A small network was shown many inputs. Here are its activations along a few directions, one row for each input.
In each table, some parts of the input vary, and every possible input appears once, in random order.
A made-up example of a description, with smaller parts first: values(3) and (point or ring(9) or (ring(5) and line(6))).
Shared parts are said once, and a part with two or three values counts as separate values.

Other details of the inputs vary at random and push rows far along two fixed directions, the same in every table; ignore that.

Rows:
r1: [  0.1   3.3 -12.3  48.5   9.9 -16.3 -55.1  -2.6 -32.5 -72.2 -15.1]
r2: [-32.8 -61.9  -6.9 -20.7  23.7  39.7 -51.5 -19.1  61.0 -28.8  73.2]
r3: [-17.7  52.6 -64.6  71.8   0.0 -24.9  12.5  17.4   8.9  59.9 -39.1]
r4: [-63.8 -40.2 -11.9 -44.3   6.0  37.8 -11.6 -56.7   9.3 -47.5  66.0]
r5: [ 35.0  50.1   5.9  24.9 -10.1 -46.7  36.9  33.5 -64.9  53.3 -50.2]
r6: [ 10.9  37.7  19.7 -42.8  18.9 -26.9  61.1 -35.4  40.9  15.0   5.5]
r7: [ -0.2   1.2  26.6 -55.0 -15.2  37.4  58.6  13.9  45.5  51.2  -5.2]
r8: [ 37.6  22.5  24.9 -22.1  45.7 -15.4  18.7   4.4  86.4  29.7  14.2]
r9: [ -7.2  20.2  13.7 -38.8  -9.2  16.3  85.8  -9.3  33.0  35.1  21.7]
r10: [-29.4   4.0 -26.3  35.9 -26.8  -5.0  26.4  57.4  -4.7  78.9 -81.1]
r11: [-18.8 -16.5  16.5  30.2 -18.7 -11.2 -25.2   4.7 -68.7 -59.7 -41.4]
r12: [ 47.7  53.6  14.8 -38.5  29.6 -29.6  28.7 -18.6  29.4  38.4  49.2]
r13: [ 50.9 -28.4  -7.1  42.6  10.9 -18.8 -86.4  26.1 -35.9 -28.8  -1.0]
r14: [  5.7  28.5  -9.7 -31.4   1.4   9.7  68.0 -36.1  44.2  31.9  17.0]
r15: [-10.5 -43.8  30.2  15.6 -27.3   3.4 -42.8  30.8 -46.5 -46.3 -57.4]
r16: [ 15.9 -36.5  30.8   6.8 -31.9  -5.8 -54.4  41.9 -78.3 -23.2 -28.3]
r17: [-71.6 -54.3   7.4 -48.1 -13.0  36.7   4.0 -36.5   3.1 -39.0  60.8]
r18: [ -2.9  -6.1 -45.5  53.8 -12.1  14.8 -47.3  -2.8 -30.5 -54.4  -6.0]
r19: [ 41.9  30.1 -43.1  71.0   9.8  -4.3  -0.7  44.6  27.0  57.2 -55.6]
r20: [  9.3 -16.0  36.8 -59.3   8.3   9.1 -25.7 -57.7 -26.9 -50.6  73.0]
Description of these inputs: line(4) and line(5).
- The inputs of r8 and r15 match in every part but the line(5) part. If r2 is changed in the same way as r8 into r15, which row does it become? => r10
- A walk changes only the line(4) part. It starts at r3 and steps to r18. List the rest of the walk in order. => r1, r12
- Change only the line(5) part in r20. List by row number the other rows that result. => r5, r12, r13, r16

Rows:
r21: [ -9.8  15.0   0.1 -39.0  10.0   7.6  49.0 -20.9  47.0  30.0  30.7]
r22: [-18.9 -25.0   2.4 -27.2   8.8  23.1 -17.1 -27.9  22.4 -38.9  53.9]
r23: [ 25.1  22.6   5.6   7.9   4.3 -19.4  12.2  18.9  -0.9  31.3 -28.1]
r24: [ -3.3 -17.0   3.2  15.5 -11.2  -0.8 -29.2  -2.9 -49.3 -41.2  -7.0]
r25: [  2.7 -42.2   6.7  18.2  -6.8   8.3 -69.6  -4.5 -47.6 -73.8  10.8]
r26: [ 11.6  12.4   0.2  25.3 -12.4 -18.5   1.2  24.7 -30.9  16.2 -43.6]
r27: [ -3.1   2.1  -1.7 -21.8  16.3   6.9  12.4 -11.4  42.3  12.9  30.5]
r28: [ 22.3  16.1  -1.1  28.1  -9.1 -18.1   0.3  30.2 -23.4  29.0 -45.8]
r29: [-12.9  -0.4   0.3 -19.7   2.0  10.3  26.1  -3.0  32.3  19.7  10.6]
r30: [ -0.8  14.5   6.3 -35.6  17.4   9.2  35.3  -6.5  61.0  38.6  26.3]
r31: [ -4.5  14.0 -31.3  42.6  -4.0  -9.4  -1.6   7.7 -10.4  14.0 -35.2]
r32: [ 16.1  30.0  23.9 -48.0  13.0  -8.1  43.9 -18.7  31.4  28.9  26.7]
r33: [ -5.7 -42.4  28.5 -40.8   4.3  19.8 -41.6 -35.7  -9.1 -77.2  62.3]
r34: [  9.2  18.0  -1.2  28.5 -12.7 -20.4   7.6  19.4 -34.4  13.6 -44.3]
r35: [ -9.6  17.1 -27.9  40.7 -11.5  -7.6  11.1  20.7 -13.8  28.0 -41.5]
r36: [-18.4 -34.7 -13.9  25.2  -8.6  17.0 -40.0  10.0 -16.5 -31.0  -6.4]
- Describe the family of inputs behind these rows. => values(2) and ring(8)
- The inputs of r24 and r34 match in every part but the ring(8) part. If r21 is changed in the same way as r24 into r34, which row does it become? => r35
- Change only the values(2) part in r32. List by row number the other rows that result. => r31
